A small network was shown many inputs. Here are its activations along a few directions, one row for each input.
In each table, some parts of the input vary, and every possible input appears once, in random order.
Descriptions start from the smaller parts, as in this example, which fits no table here: one of 4 places along a line, together with either a single point or one of 11 places along a line or (one of 2 separate values, together with one of 8 places around a ring).
Shared parts are said once, and a part with two or three values counts as separate values.
(in the rows, 128 means zero)

Other details of the inputs shift rows strongly along two fixed directions, in all tables alike. That doesn't count.

A family of inputs:
R1: [ 24 135 101 116 108  54  74 142 158 183  96 167 128 180]
R2: [184 119 137 143 131 124 150 149 141 107 126 114 157 120]
R3: [119 122 119 114 137 144 128 116 108 132 144 138 124 116]
R4: [122 137 114 123 136 145 122 122 107 130 141 134 126 111]
R5: [186 122 139 148 130 130 146 140 142 110 126 112 147 137]
R6: [ 99 120 135 143  99  37 115 174 186 149  81 144 159 193]
R7: [117 125 130 110 135 141 130 114 113 125 140 138 121 114]
R8: [121 127 127 128 134 150 123 106 119 128 140 131 116 127]
R9: [179 103 138 137 115 125 181 168 144 125 119  92 125 120]
R10: [129 144 126 142 129 135 119 120 124 129 129 125 117 135]
R11: [119 151 135 130 131 141 135 119 111 121 127 123 116 111]
R12: [120 137 119 122 137 145 122 122 111 128 139 134 125 108]
R13: [112 130 141 108 132 140 142 115 110 123 132 135 119 118]
R14: [124 143 113 136 134 145 120 120 108 131 139 127 121 112]
R15: [163 106 123 142 124 114 136 142 149 127 127 128 154 149]
R16: [156  99 132 123 124 108 146 142 156 121 123 133 158 146]
R17: [116 122 124 113 137 145 128 116 112 130 143 138 124 114]
R18: [184 125 142 148 127 129 157 140 139 110 123 112 146 138]
R19: [187 118 122 153 130 133 143 141 136 119 134 116 150 139]
R20: [ 60 159 127 116 122 105 106 129 120 146 110 145 112 131]
R21: [115 127 138 108 137 141 131 115 113 123 135 135 121 115]
R22: [190 108 121 156 132 116 131 147 154 111 134  89 119 109]
R23: [112 129 112 162 105  46  95 179 182 158  91 140 160 187]
R24: [175 100 146 122 127 125 169 138 146 108 125 122 156 139]
R25: [121 130 132 125 131 146 126 105 120 123 136 131 113 128]
R26: [123 145 124 133 133 142 122 118 113 124 135 126 118 109]
R27: [119 130 138 125 129 132 124 116 130 124 126 129 120 138]
R28: [116 119 125 112 137 149 130 106 120 130 140 136 121 124]
R29: [126 116 136 118  98 155 101 120 117 135 125  94 104 106]
R30: [123 142 118 136 135 145 120 120 112 129 138 127 120 109]
R31: [ 45 152 130  95 136 150 101  82 100 143 132 146  81 124]
R32: [120 140 125 120 135 142 125 120 111 123 136 133 123 108]
R33: [119 142 133 117 136 142 125 121 112 121 132 130 122 109]
Each input here is: either one of 3 separate values or (one of 5 places along a line, together with one of 6 places around a ring).
- What sort of input is R18? => one of 5 places along a line, together with one of 6 places around a ring
- Which other rows belong to the same alternative as R29? List them by row number. => R9, R22

A family of inputs:
R34: [144 138 127 146 117 172 114 114 108 127 137  72  65  89]
R35: [186  93 143 129 126 110 173 155 157 111 122 126 169 147]
R36: [149  99 132 119 121 102 145 155 152 127 120 132 159 138]
R37: [146 155  98 155 152 170 109 107  94 123 160 120 108  96]
R38: [162 114 136 139 127 106 149 146 154 119 119 133 162 153]
R39: [127 124 128 107 139 170 132 101  99 119 151 126 113  95]
R40: [103 129 121 130 118  98 106 140 142 143 115 142 140 148]
R41: [176  96 142 126 127 107 168 155 155 114 121 128 166 144]
R42: [129 134 129 116 141 171 127  99  97 118 149 127 112 101]
R43: [153 117 135 137 127 103 144 147 152 121 118 134 159 149]
R44: [  5 198 119 143 105  76  63 135 127 173  86 136  73 150]
R45: [ 98 137 125 132 121  96 108 135 143 142 112 144 135 156]
R46: [ 93 139 124 130 122  94 105 136 142 142 112 145 134 152]
R47: [126 124 128 108 138 172 132  98  99 120 150 127 113  99]
R48: [123 123 134 102 139 172 143  99  99 120 148 128 110 103]
- What do these inputs look like to the network? => either one of 3 separate values or (one of 2 separate values, together with one of 6 places around a ring)
- Change only the choice among 2 separate values in R47. List by row number the other rows that result. => R39

A family of inputs:
R49: [118 121 125 135 106  85 104 166 155 141 105 114 136 123]
R50: [115 143 143 120 127 134 129 115 116 122 122 144 147 138]
R51: [129 128 124 129 145 122 136 120 130 118 138 139 126 123]
R52: [ 74 149 110 139 120 128 112 117 120 159 123 132  92 142]
R53: [137 101 139 109 127 137 162 123 136 126 128 120 118 133]
R54: [128 121 131 139 105  81 121 166 157 136 102 107 126 129]
R55: [123 147 144 121 137 127 158 131 115 116 123 136 128 122]
R56: [206 108 147 129 153 181 164  96 117  86 159 117 137 116]
R57: [136 116 113 136 130  90 115 145 159 128 124 149 169 147]
R58: [192 110 144 129 124 184 142 109 110  96 146  93 130  91]
R59: [124 128 114 125 137 127 125 136 115 135 139 130 118 115]
R60: [134 140 157 122 129 136 147 118 121 114 120 133 133 144]
R61: [123 124 116 124 127 136 103 121 119 136 137 138 140 129]
R62: [136 124 120 127 146 127 126 124 130 119 141 142 142 117]
R63: [120 138 149 128 123  86 148 152 154 127  97 136 143 161]
R64: [159 134 100 172 123  96 115 165 150 142 119 120 147 151]
R65: [133 113 107 133 125  89 110 168 147 143 124 138 159 132]
R66: [157 120 146 132 118 136 140 131 138 115 120  89 106 113]
R67: [121  97 139 118 108  97 136 145 158 142 110 135 143 167]
R68: [111 100 121 115 115  90 132 158 153 147 116 141 151 141]
R69: [131 115 103 133 121  92 104 160 147 145 124 141 162 140]
R70: [ 50 188 103 145 147 154  83  75  89 146 142 143  67 124]
R71: [106 150 132 117 132 132 129 122 113 125 125 147 139 125]
R72: [175  93 139 108 132 184 163 102 110 106 152 120 143 110]
R73: [131 126 122 124 136 133 127 128 125 131 134 123 112 127]
R74: [124 121 129 136 133  84 126 140 166 129 114 139 140 161]
R75: [158 117 150 133 111 140 128 128 133 116 122  96 115 123]
R76: [200 108 136 127 150 179 152  96 117  90 160 126 155 109]
R77: [118 106 120 106 124 137 135 124 127 135 135 138 135 123]
R78: [ 21 215 118 137 139 159  93  81  75 153 126 145  58 125]
R79: [ 62 187 114 148 122 165  81  93  88 150 131 108  47 102]
R80: [121 107 130 109 126 130 156 129 126 133 132 129 119 122]
R81: [156 123 133 121 142 181 133 102  97 116 156 119 110 112]
R82: [119 144 138 118 137 132 142 133 114 120 126 141 141 115]
R83: [132 117 122 137 102  91 104 161 156 136 108 115 145 129]
- What do these inputs look like to the network? => one of 5 separate values, together with either a single point or one of 6 places around a ring
- The inputs of R69 and R57 match in every part but the choice among 5 separate values. If R81 is changed in the same way as R69 into R57, which row does it become? => R56
